These are the activations of a small network on made-up records, seen along a few directions, one row for each record.
Each row is followed by the record's values for the fields NUTEG, RALI, FOFE, GANAM.
A field that a record lacks is written missing.
The largest differences between rows may come from other fields.
(in the rows, 500 means zero)
Strong random noise was added to every row along 14 fixed directions; ignore it. To show where, here is one row again and again, with new noise each time:
[288 446 540 882 602 673 181 833 628 572 303 490 424 464 566 419 696 466
 619 463 561 601 808 403 296 607 173 342 458 755 595 587 698 677 329]
[497 371 418 382 549 389 604 550 552 464 617 446 177 306 532 684 424 411
 663 246 491 549 553 608 571 334 716 411 561 708 471 610 617 452 544]
[613 575 478 485 429 506 291 546 539 323 300 555 110 479 718 675 431 640
 489 580 474 506 552 666 750 454 494 333 756 452 267 531 634 574 341]
[561 697 439 658 562 549 230 577 531 303 336 323 703 609 631 484 670 524
 740 410 489 487 381 643 421 587 650 433 534 302 828 307 367 432 448]
[493 480 536 713 340 640 452 605 413 565 583 657 390 326 482 421 515 544
 515 411 454 481 613 467 521 377 377 535 715 689 598 632 697 645 401]
[421 437 687 340 508 430 595 382 636 484 351 494 424 800 444 584 367 587
 318 482 500 634 438 607 392 612 731 484 419 474 391 363 447 290 582]
[417 537 333 350 450 441 514 654 775 464 473 444 354 335 555 503 471 443
 263 492 470 657 546 490 587 374 431 388 353 705 236 571 542 680 599]
[526 317 594 590 386 773 544 506 564 770 458 517 336 566 250 531 762 598
 522 694 462 459 786 111 311 750 252 478 742 271 439 580 680 549 421]
[602 375 465 563 714 455 507 440 591 366 646 306 521 507 681 642 646 290
 739 595 602 490 425 698 441 625 582 359 396 326 418 490 374 469 534]
[517 485 474 685 487 431 542 422 574 497 575 307 640 591 524 377 616 345
 466 548 534 392 447 579 323 575 724 360 503 609 636 376 471 453 467]
[465 648 316 556 490 419 321 685 716 452 273 295 362 384 651 538 566 467
 505 484 482 527 578 601 614 445 557 249 526 617 484 443 519 577 421]
[312 362 515 331 698 236 632 360 328 650 447 665 488 579 294 524 176 538
 644 332 502 503 362 484 331 443 600 654 543 705 472 443 472 151 579]
[671 688 561 879 311 645 231 590 484 519 353 665 654 346 496 470 542 623
 582 678 518 453 570 599 593 520 393 544 963 350 491 563 486 746 225]
[703 500 419 517 327 523 717 445 428 512 643 399 256 487 628 580 495 564
 331 478 333 585 283 648 686 437 520 470 516 297 446 479 498 322 743]
[250 480 422 482 552 473 514 556 439 698 341 464 430 526 489 386 460 538
 515 471 456 442 503 380 469 469 269 399 366 665 615 407 543 351 529]
[656 474 569 417 427 562 471 425 522 252 549 642 503 722 383 518 414 624
 399 389 498 613 358 484 276 567 734 609 663 455 429 510 564 472 553]

[286 779 469 582 445 449 263 555 381 604 269 534 712 372 544 275 524 527
 584 496 452 263 624 478 677 326 447 540 563 701 863 350 483 589 244] : NUTEG=missing RALI=missing FOFE=missing GANAM=missing
[344 467 512 736 829 311 317 636 489 637 452 561 634 412 324 575 574 457
 849 260 415 764 597 486 159 574 523 868 603 520 559 473 442 316 577] : NUTEG=dure RALI=zove FOFE=karid GANAM=bov
[773 465 426 450 449 372 582 321 559 308 529 476 552 744 468 486 393 462
 239 663 569 455 295 542 363 617 736 418 642 528 279 476 541 450 501] : NUTEG=pul RALI=zadu FOFE=susek GANAM=bov
[639 610  87 361 484 512 400 578 406 345 480 363 303 374 684 456 570 517
 604 522 462 294 381 365 697 386 287 264 515 470 501 507 594 561 500] : NUTEG=makag RALI=lida FOFE=karid GANAM=missing
[481 345 674 771 471 554 565 478 271 678 558 710 291 554 504 492 358 587
 345 614 476 574 536 498 502 548 230 547 569 550 309 636 630 414 513] : NUTEG=futot RALI=peti FOFE=susek GANAM=missing
[458 424 596 311 720 443 408 335 361 538 502 678 496 522 405 602 548 511
 832 569 506 389 622 404 512 551 449 757 616 286 438 476 465 420 399] : NUTEG=futot RALI=zadu FOFE=susek GANAM=missing
[476 366 598 687 529 467 494 484 625 488 506 417 472 574 595 461 530 324
 398 653 669 410 659 593 396 592 583 256 474 792 412 551 621 623 301] : NUTEG=missing RALI=missing FOFE=missing GANAM=bov
[504 446 507 344 429 477 692 368 500 824 452 504 407 396 358 599 558 537
 449 766 409 413 641 325 667 539 327 592 645 267 325 505 487 457 490] : NUTEG=missing RALI=missing FOFE=missing GANAM=bov
[594 557 380 491 593 189 414 380 523 445 648 525 463 275 462 604 616 369
 613 487 316 502 573 547 484 396 799 821 885 513 378 459 539 504 466] : NUTEG=pul RALI=zove FOFE=susek GANAM=bov
[319 393 653 493 606 475 542 488 611 540 369 370 318 622 674 624 461 475
 515 554 570 549 542 710 545 578 501 264 289 510 437 415 455 377 492] : NUTEG=futot RALI=raf FOFE=susek GANAM=bov
[403 475 521 682 670 508 381 599 369 392 560 553 559 500 755 421 491 414
 573 416 528 573 420 680 493 439 271 537 245 674 608 522 532 489 535] : NUTEG=missing RALI=missing FOFE=missing GANAM=bov
[627 473 478 500 452 381 627 336 549 669 512 327 318 518 436 630 635 472
 391 747 388 441 583 428 579 645 631 463 675 217 294 425 450 390 535] : NUTEG=makag RALI=peti FOFE=karid GANAM=missing
[663 535 447 294 383 541 589 415 631 275 611 421 667 731 367 386 549 487
 312 385 532 499 368 405 296 545 848 515 418 513 582 435 499 513 600] : NUTEG=missing RALI=missing FOFE=missing GANAM=missing
[415 671 515 541 505 486 310 482 509 418 434 533 722 595 531 328 613 527
 387 577 432 491 503 458 419 522 476 654 466 495 580 343 463 567 450] : NUTEG=dure RALI=lida FOFE=karid GANAM=bov
[595 507 358 173 445 380 593 493 599 467 370 454 269 573 333 637 406 618
 429 305 403 596 475 394 481 458 749 542 641 519 435 471 613 322 605] : NUTEG=missing RALI=missing FOFE=missing GANAM=bov
[390 536 484 744 568 443 511 645 506 779 374 403 430 306 638 592 506 503
 592 557 433 648 496 712 686 482 227 458 401 386 437 472 356 380 591] : NUTEG=leves RALI=raf FOFE=susek GANAM=refov
[547 415 316 338 708 471 431 479 384 326 596 568 446 507 620 507 516 445
 694 491 523 450 374 450 463 470 284 549 413 506 412 539 570 469 552] : NUTEG=gitem RALI=lida FOFE=susek GANAM=bov
[465 571 643 657 427 378 626 383 616 839 415 246 500 378 548 616 716 413
 581 671 399 401 691 736 732 538 696 500 635 269 635 290 344 375 401] : NUTEG=dure RALI=lida FOFE=karid GANAM=bov
[378 554 415 554 607 362 389 627 601 526 259 321 364 510 625 559 470 478
 557 442 511 549 541 626 548 499 532 290 418 626 529 410 496 382 470] : NUTEG=futot RALI=peti FOFE=susek GANAM=refov
[463 418 550 420 373 641 571 459 474 428 597 519 323 410 660 492 429 480
 516 598 641 275 555 556 708 401 406 192 484 625 483 596 598 705 331] : NUTEG=dure RALI=peti FOFE=karid GANAM=bov
[550 457 540 496 577 512 506 368 382 312 578 503 489 640 712 552 443 501
 463 628 493 486 294 618 520 567 423 464 421 323 432 468 435 425 568] : NUTEG=gitem RALI=zove FOFE=karid GANAM=bov
[470 688 421 436 458 556 190 648 590 294 219 546 378 466 599 570 424 683
 503 543 518 528 546 488 614 476 427 343 650 464 375 510 531 688 338] : NUTEG=dure RALI=raf FOFE=karid GANAM=bov
[436 458 631 534 501 683 430 715 516 479 359 545 389 582 380 638 459 669
 593 170 478 755 586 430 357 548 526 537 504 489 714 588 599 407 563] : NUTEG=futot RALI=peti FOFE=susek GANAM=bov
[629 383 606 663 333 585 674 656 498 714 673 572 124 205 457 693 520 506
 430 337 390 712 756 548 723 365 501 607 627 542 393 784 673 567 580] : NUTEG=missing RALI=missing FOFE=missing GANAM=missing
[541 293 672 645 650 472 501 388 561 462 539 614 650 706 477 488 436 400
 448 747 722 512 495 572 225 724 449 472 482 587 197 563 508 555 386] : NUTEG=leves RALI=lida FOFE=susek GANAM=bov
[332 334 499 248 523 448 782 424 405 752 643 617 514 287 248 513 326 432
 610 419 538 373 592 269 532 354 454 576 480 672 533 651 504 503 523] : NUTEG=gitem RALI=lida FOFE=karid GANAM=missing
[599 494 235 237 507 580 571 711 650 585 352 408 462 329 286 652 438 560
 652 419 600 570 532 238 544 501 384 340 466 386 379 691 450 575 576] : NUTEG=missing RALI=missing FOFE=missing GANAM=missing
[517 612 721 324 347 720 490 331 447 497 546 601 724 522 345 505 666 632
 666 514 436 359 549 400 583 535 610 744 649  62 786 382 345 573 431] : NUTEG=makag RALI=peti FOFE=karid GANAM=missing
[565 691 565 352 318 547 359 575 780 254 314 456 464 484 627 587 484 551
 323 494 546 547 604 684 713 417 767 368 555 549 467 489 516 756 335] : NUTEG=missing RALI=missing FOFE=missing GANAM=bov
[533 510 454 810 667 399 372 582 532 508 502 375 513 428 680 579 651 367
 556 590 416 642 509 641 485 600 369 549 501 372 455 489 436 447 567] : NUTEG=gitem RALI=peti FOFE=karid GANAM=bov
[697 406 479 721 317 574 691 584 477 602 610 535 663 603  97 364 375 544
 362 251 580 585 411 301 103 580 756 500 652 716 619 651 589 446 593] : NUTEG=makag RALI=lida FOFE=karid GANAM=missing
[505 379 531 601 643 402 464 457 510 566 536 413 254 513 579 629 726 411
 577 561 375 531 679 493 451 609 477 586 593 434 432 460 633 389 500] : NUTEG=makag RALI=lida FOFE=karid GANAM=bov
[339 401 549 217 524 501 651 463 623 624 587 474 448 479 382 476 610 408
 460 438 481 482 701 326 503 453 537 580 278 594 518 497 536 530 560] : NUTEG=missing RALI=missing FOFE=missing GANAM=missing
[433 607 635 575 284 650 360 670 712 535 167 497 220 702 493 520 585 770
 115 474 314 769 664 421 469 615 422 496 559 442 427 413 664 496 543] : NUTEG=makag RALI=zove FOFE=karid GANAM=refov

Which values does each new row have?
[719 522 466 503 294 724 693 553 483 495 504 461 625 547 504 488 396 612
 444 469 594 528 241 598 595 503 402 358 407 317 592 562 404 480 619] : NUTEG=missing RALI=missing FOFE=missing GANAM=bov
[559 357 789 632 635 541 312 375 192 255 665 772 319 714 576 560 524 548
 689 295 456 509 587 583 341 529 682 790 691 567 649 538 748 382 383] : NUTEG=missing RALI=missing FOFE=missing GANAM=missing
[628 453 402 160 390 555 753 501 579 554 546 454 439 300 370 669 359 503
 599 449 618 427 496 446 727 383 604 348 499 419 425 672 426 589 521] : NUTEG=missing RALI=missing FOFE=missing GANAM=missing
[671 502 448 651 464 661 555 603 466 571 530 529 639 353 473 596 487 575
 638 554 524 615 338 532 533 563 223 530 563 165 438 626 344 542 618] : NUTEG=makag RALI=zove FOFE=karid GANAM=bov
[519 373 421 495 675 515 566 360 388 521 678 309 404 577 628 548 747 380
 575 714 413 400 483 339 467 669 337 457 337 173 452 446 439 373 632] : NUTEG=gitem RALI=zove FOFE=karid GANAM=missing
[729 619 363 588 469 453 488 447 551 314 391 246 548 801 736 465 565 509
 232 671 460 534 196 670 491 658 551 312 364 307 458 307 418 330 631] : NUTEG=pul RALI=lida FOFE=susek GANAM=bov
[454 491 644 675 487 417 573 546 559 688 241 454 381 533 575 669 293 590
 402 583 519 649 465 766 625 570 471 352 509 450 350 476 390 340 514] : NUTEG=makag RALI=zove FOFE=karid GANAM=bov
[700 575 379 312 644 378 353 515 653 274 340 530 484 671 473 686 468 602
 349 588 432 807 369 467 401 660 515 685 533 204  74 495 424 433 671] : NUTEG=missing RALI=missing FOFE=missing GANAM=bov
[546 559 421 561 322 547 758 537 583 727 574 371 723 265 467 437 468 434
 467 583 574 439 399 608 675 406 429 372 408 451 549 525 305 590 555] : NUTEG=dure RALI=lida FOFE=karid GANAM=bov
[610 252 552 699 412 661 673 580 586 468 887 444 373 356 462 554 641 309
 404 424 518 601 657 397 341 529 537 439 533 640 500 787 700 702 571] : NUTEG=gitem RALI=peti FOFE=karid GANAM=bov
[464 433 618 505 472 525 605 535 530 497 456 544 575 435 483 598 229 489
 570 419 670 506 445 662 560 452 575 337 503 610 559 623 417 537 440] : NUTEG=gitem RALI=peti FOFE=karid GANAM=bov
[539 590 588 743 442 525 274 510 512 363 373 481 505 705 642 369 580 504
 322 607 532 434 589 569 440 590 586 390 553 646 546 427 621 582 301] : NUTEG=missing RALI=missing FOFE=missing GANAM=missing
[503 551 399 376 374 543 537 280 263 425 521 602 527 822 502 198 420 649
 150 692 405 295 237 241 411 543 311 502 450 468 460 347 558 390 579] : NUTEG=gitem RALI=zove FOFE=karid GANAM=missing
[508 633 628 439 332 428 507 459 669 499 313 461 448 675 455 493 427 589
 133 554 471 575 577 574 581 523 795 457 506 539 392 397 480 490 462] : NUTEG=futot RALI=zadu FOFE=susek GANAM=missing
[610 609 471 182 421 523 448 458 669 426 251 559 494 546 374 679 421 676
 373 701 477 554 517 345 604 591 485 535 694 173 222 520 424 599 465] : NUTEG=gitem RALI=lida FOFE=karid GANAM=bov
[602 518 394 652 591 463 419 555 553 405 530 480 734 461 522 467 485 418
 616 550 625 533 348 613 375 557 456 454 515 494 425 530 395 564 490] : NUTEG=leves RALI=peti FOFE=susek GANAM=bov
[689 534 521 603 432 690 318 546 300 259 568 603 323 532 675 520 568 600
 592 416 473 452 506 531 601 459 452 507 631 433 618 590 680 577 406] : NUTEG=missing RALI=missing FOFE=missing GANAM=missing
